Here are a small network's activations along a few directions, averaged over the inputs that share one value of a field.
Values that are neighbours, or in one group, have similar rows; names and order tell nothing.

Other fields shift rows strongly along two fixed directions, in all tables alike. That doesn't count.

Values of RAL:
rukot: [-37 -25 -29 -19 -46   6   8  48 -11 -29  33  13  -5 -72  54  33   8  46
  27]
rase: [ 17  11 -17  -5  -7   1   0 -22 -16  15 -17  16  28  40 -19 -11 -16 -26
   0]
munim: [  7  18   4  10  26   7  10 -20   0  35  10  -3  25  57 -15   1  -7 -36
 -16]
gine: [ 52 -23  34   5   1 -29  -8 -24  -5  -1 -74  -2 -52  38 -31 -49 -41   7
 -89]
vavuk: [-24  13 -18  -5  13  32 -10  20  20  -2  20   5  54 -29   0  32  35  -2
  59]
zapi: [ 21 -23  14 -12  -1 -10  -3 -18   7  -2 -19   5 -29   4 -16  -1  -5  -1
 -31]
kolin: [-24  -5   4  25 -19   2  23  19   6  -4  21 -19  -4 -39  22  15  -7  15
   2]
togor: [-18 -19  -7 -17  -8  -5 -12  -3  16 -14  20   0   0 -48  14  28  16  16
   1]
mup: [ -9  10  -1  10  -6  -3  -9  17 -10 -15  23 -10 -24 -39  10 -18  11  24
   7]
vof: [ 39   9  40  -4  -3 -30  -1   8 -15 -21 -68 -12 -56  32  14 -10 -22  11
 -51]
rugez: [  1  -7 -16  -3 -16   5   7  -5 -10  11 -13  22  16  35 -22 -13  -9 -18
   3]
fevet: [ 25 -34  25   2 -20 -22  -4   6  -5 -36 -32  -7 -59 -33  13 -11 -28  29
 -61]
losu: [-12   7 -17   5  16  20  -7  18  14  -2  -4  -4  32 -12 -16  17  16  -3
  41]
nom: [-10   8 -21 -34   7  15   5 -25 -14  26  22  18  57  39 -19  16   9 -32
  42]
suvu: [-11  13 -11  31  19  22  21 -10   6  22  24   0  29  10 -11   9   5 -16
  10]
buveb: [-12   3  -6  13   1   2  -8  11   5 -11  23 -11  -9 -32   7 -27   1  11
  21]
kova: [-13  30  -9  -8  14   3 -16 -17  11  18  43   3  24   3  -8   1  26  -6
  41]
gem: [ -2  -6  18   8 -10 -13  20  22  -8  -8   9 -15 -39  -9  38  10 -23  22
 -35]
teli: [-14 -14  14   2 -16  -4 -11  31   2 -22 -18  -5 -16 -28  30  19  14  32
  14]
nozu: [ 24  35  -1  -4  53   1  -5 -56   7  41  -4   6  29  82 -46 -42  17 -75
  13]
RAL is arranged as 5 separate groups.
Which other values are in the same group as kolin? Give them in the order they are listed. -> munim, suvu, gem
Which other values are in the same group as mup? Give them in the order they are listed. -> buveb, kova, nozu
Which other values are in the same group as vavuk? Give them in the order they are listed. -> vof, losu, teli
Which other values are in the same group as rugez? Give them in the order they are listed. -> rukot, rase, nom
